Here are a small network's activations along a few directions, averaged over the inputs that share one value of a field.
Values that are neighbours, or in one group, have similar rows; names and order tell nothing.
(in the rows, 500 means zero)
Strong random noise was added to every row along 14 fixed directions; ignore it. To show where, here is one row again and again, with new noise each time:
[328 360 758 743 542 558 618 352 306 723 504 360  34 448 438 473 527 730
 922 770 654 495 705 596 574 194 640]
[761 694 430 437 442 628 490 454 388 451 633 365 664 438 657 593 475 415
 441 682 440 584 377 301 527 536 737]
[362 367 471 603 497 610 274 469 486 358 373 397 241 428 516 684 540 653
 570 442 647 482 472 536 573 208 429]
[419 441 486 546 545 519 661 422 438 429 595 230 354 535 334 499 551 439
 531 419 505 413 315 683 179 349 822]
[486 511 812 515 539 646 388 653 298 504 212 513 312 280 606 530 517 609
 588 494 446 594 634 545 710 379 499]
[535 644 304 683 400 591 489 625 668 389 536 593 337 407 547 768 430 541
 423 448 482 414 539 542 517 347 629]
[364 300 508 466 561 135 341 572 469 415 500 592 306 842 495 311 460 363
 495 586 783 337 538 462 570 630 446]
[581 455 390 638 450 549 645 796 457 656 732 215 716 458 723 478 692 785
 533 506 267 365 413 409 432 448 427]
[443 626 436 548 570 359 583 549 353 571 556 480 465 542 606 440 424 466
 298 665 334 500 493 564 507 371 310]
[401 497 756 416 539 551 455 490 434 553 499 376 304 631 623 407 499 722
 330 494 399 578 540 567 663 587 500]
[200 662 606 508 458 573 362 368 527 342 397 480 294 436 507 499 428 624
 460 151 644 550 552 644 906 531 427]
[318 235 536 485 679 427 441 220 567 416 161 596 205 706 449 477 223 513
 469 482 587 571 689 648 610 496 329]
[539 303 670 579 645 486 667 212 317 525 300 301 201 651 442 337 278 317
 624 746 425 653 584 610 298 349 742]
[327 642 859 398 463 325 376 692 282 449 461 362 504 645 618  37 551 377
 273 229 412 582 436 578 697 723 386]
[338 710  94 458 501 460 558 206 512 481 793 577 725 510 443 747 300 551
 292 494 644 422 318 490 588 425 276]
[534 569 292 469 831 550 656 438 538 330  17 457 385 141 618 644 577 490
 669 532 314 497 735 673 736 451 439]


Values of DISE:
lobim: [447 535 765 562 306 462 751 491 374 652 655 518 572 639 316 237 203 279
 427 360 401 595 390 559 222 485 676]
fogag: [568 296 638 666 471 702 777 159 603 657 461 295 480 663 374 302 339 522
 676 465 362 686 568 614 222 514 709]
kuza: [461 641 385 603 471 385 532 573 427 278 306 799 576 228 390 581 290 215
 659 308 629 483 522 558 540 390 487]
dipa: [396 524 604 420 317 512 209 717 677 414 523 690 527 394 359 519 714 471
 485 178 672 445 434 463 565 572 415]
ton: [479 487 474 378 533 435 521 649 307 596 613 791 641 479 426 776 309 575
 382 632 652 326 393 454 469 446 481]
lilaz: [451 694 286 474 559 345 477 322 437 520 544 638 554 540 488 540 294 281
 195 674 427 568 491 523 547 391 183]
gif: [617 454 481 529 393 611 693  96 419 601 587 262 703 491 521 451 192 452
 712 592 438 704 467 319 563 510 639]
tor: [505 680 409 488 436 548 607 320 638 530 639 328 497 346 395 473 713 479
 658 513 470 559 502 529 528 489 606]
gamub: [415 325 310 491 573 398 659 285 399 600 672 639 638 525 467 674 285 698
 683 724 658 414 501 345 552 427 324]
The values of DISE form 3 separate groups.
- Which other values are in the same group as gamub? Give them in the order they are listed. => kuza
- Which other values are in the same group as dipa? Give them in the order they are listed. => lobim, gif, tor

Values of DAR:
gola: [797 336 230 759 204 582 485 692 942 378 472 594 758 544 534 546 307 325
 546 177 407 494 582 312 286 658 589]
borad: [510 482 348 504 563 432 710 394 651 486 491 377 563 546 390 358 617 319
 572 454 399 471 467 602 314 528 585]
danep: [252 358 445 223 828 219 691 256 281 468 421 399 598 733 538 375 189 520
 404 474 563 380 453 609 782 765 345]
lopu: [642 892 686 451 526 707 632 369 330 628 449 453 646 132 454 392 737 346
 593 600 286 765 519 549 450 456 533]
pazom: [244 717 554 544 379 579 279 567 288 336 525 605 412 254 348 777 342 454
 349 196 773 418 277 622 608 228 542]
fipe: [577 440 504 435 508 536 640 588 471 632 604 513 642 484 526 607 388 646
 513 489 477 369 502 441 547 680 631]
tele: [465 591 379 483 581 259 566 448 882 589 551 620 313 602 482 319 832 482
 679 658 591 377 813 558 709 819 467]
vozos: [469 376 605 738 263 540 292 473 465 625 606 522 721 697 411 318 371 442
 383 324 551 640 370 440 251 396 214]
nemu: [402 436 506 355 686 509 835 481 384 617 513 528 649 376 433 556 494 687
 598 454 457 364 459 607 473 544 493]
zug: [499 386 399 418 637 467 721 494 321 559 536 399 679 422 615 589 369 715
 592 595 379 441 451 427 558 501 414]
tep: [500 457 421 245 752 282 444 627 298 333 300 442 429 436 576 517 547 285
 280 616 354 413 395 589 464 475 439]
zur: [299 414 607 747 420 689 691  45 479 566 508 296 422 597 430 383 178 698
 737 290 545 678 587 582 603 452 554]
zubi: [617 716 411 529 503 670 495 457 471 588 541 603 478 388 572 767 431 549
 300 783 373 588 481 497 505 236 445]
fudut: [501 606 698 483 528 761 567 158 154 370 237 315 601 266 384 484 191 293
 495 277 403 808 370 635 359 314 651]
sevok: [409 349 332 467 595 301 528 684 598 446 567 338 424 476 417 438 930 501
 648 531 532 268 389 578 312 395 492]
butu: [485 546 489 497 517 627 578 343 252 777 664 416 931 429 534 510 481 706
 492 600 439 604 364 390 491 410 172]
non: [541 260 480 672 414 689 540 403 747 656 427 406 581 676 495 442 363 631
 424 345 279 614 600 524 316 448 307]
peb: [303 507 432 439 667 451 725 334 378 458 622 336 327 559 481 558 437 710
 527 559 552 402 432 645 582 433 591]
lesu: [487 746 320 629 268 483 503 473 462 439 788 475 651 545 535 490 363 341
 232 486 395 599 265 442 331 249 375]
fikam: [463 760 593 581 458 242 452 629 325 670 567 739 567 621 557 210 487 282
 335 715 468 596 572 494 578 445 135]
riru: [556 842 380 408 504 492 387 424 571 552 541 588 599 518 633 455 558 386
 166 696 324 657 533 464 686 493 175]
lif: [300 635 523 403 465 520 362 211 574 530 655 358 599 516 481 320 746 647
 461 360 535 657 464 485 645 645 177]
lokev: [513 426 439 741 259 380 416 594 637 480 584 390 538 698 546 242 434 311
 392 365 365 585 459 426 320 398 320]
sefu: [319 681 604 325 601 331 403 803 271 526 521 733 479 298 578 602 614 637
 377 526 580 357 539 541 798 566 295]
Each value of DAR is a pair of two hidden parts, and every pair occurs once (3 first parts, 8 second parts).
- Changing only the second part turns non into lopu. fipe has the same second part as non; what does that change turn fipe into? => sefu
- Changing only the second part turns zug into butu. lesu has the same second part as zug; what does that change turn lesu into? => fikam
- Changing only the second part turns borad into zubi. tele has the same second part as borad; what does that change turn tele into? => danep
- Changing only the second part turns lokev into zur. gola has the same second part as lokev; what does that change turn gola into? => fudut

Values of BUKEV:
torog: [514 207 485 466 575 357 519 670 549 560 461 648 548 694 486 484 449 556
 564 515 633 292 571 450 460 674 485]
videv: [531 250 418 305 584 466 392 485 577 410 409 605 480 624 532 715 340 583
 401 529 613 394 475 416 582 635 538]
nad: [568 322 516 577 414 486 522 559 374 493 444 421 586 401 505 481 398 432
 883 508 671 440 526 313 582 461 645]
bala: [531 337 488 739 516 507 469 913 744 452 394 498 138 520 490 556 815 604
 587 453 449 278 624 674 267 360 670]
selu: [589 454 572 553 416 457 350 819 469 449 574 488 523 609 495 434 645 393
 308 451 419 470 317 502 147 402 535]
mukog: [375  91 665 472 493 558 417 299 598 498 440 450 481 709 306 383 498 636
 681 305 705 549 472 518 314 569 478]
dofu: [442 517 604 519 570 504 506 419 456 560 403 565 368 514 382 484 468 439
 431 526 479 573 542 663 376 399 461]
mif: [570 701 479 473 395 385 227 654 638 236 472 340 437 497 672 251 849 257
 495 383 506 524 516 387 739 725 562]
nof: [553 381 395 414 627 490 552 429 437 513 558 216 441 528 702 523 632 701
 503 796 330 525 461 395 513 414 426]
The values of BUKEV form 3 separate groups.
- Which other values are in the same group as nad? Give them in the order they are listed. => videv, mif
- Which other values are in the same group as torog? Give them in the order they are listed. => bala, selu, dofu
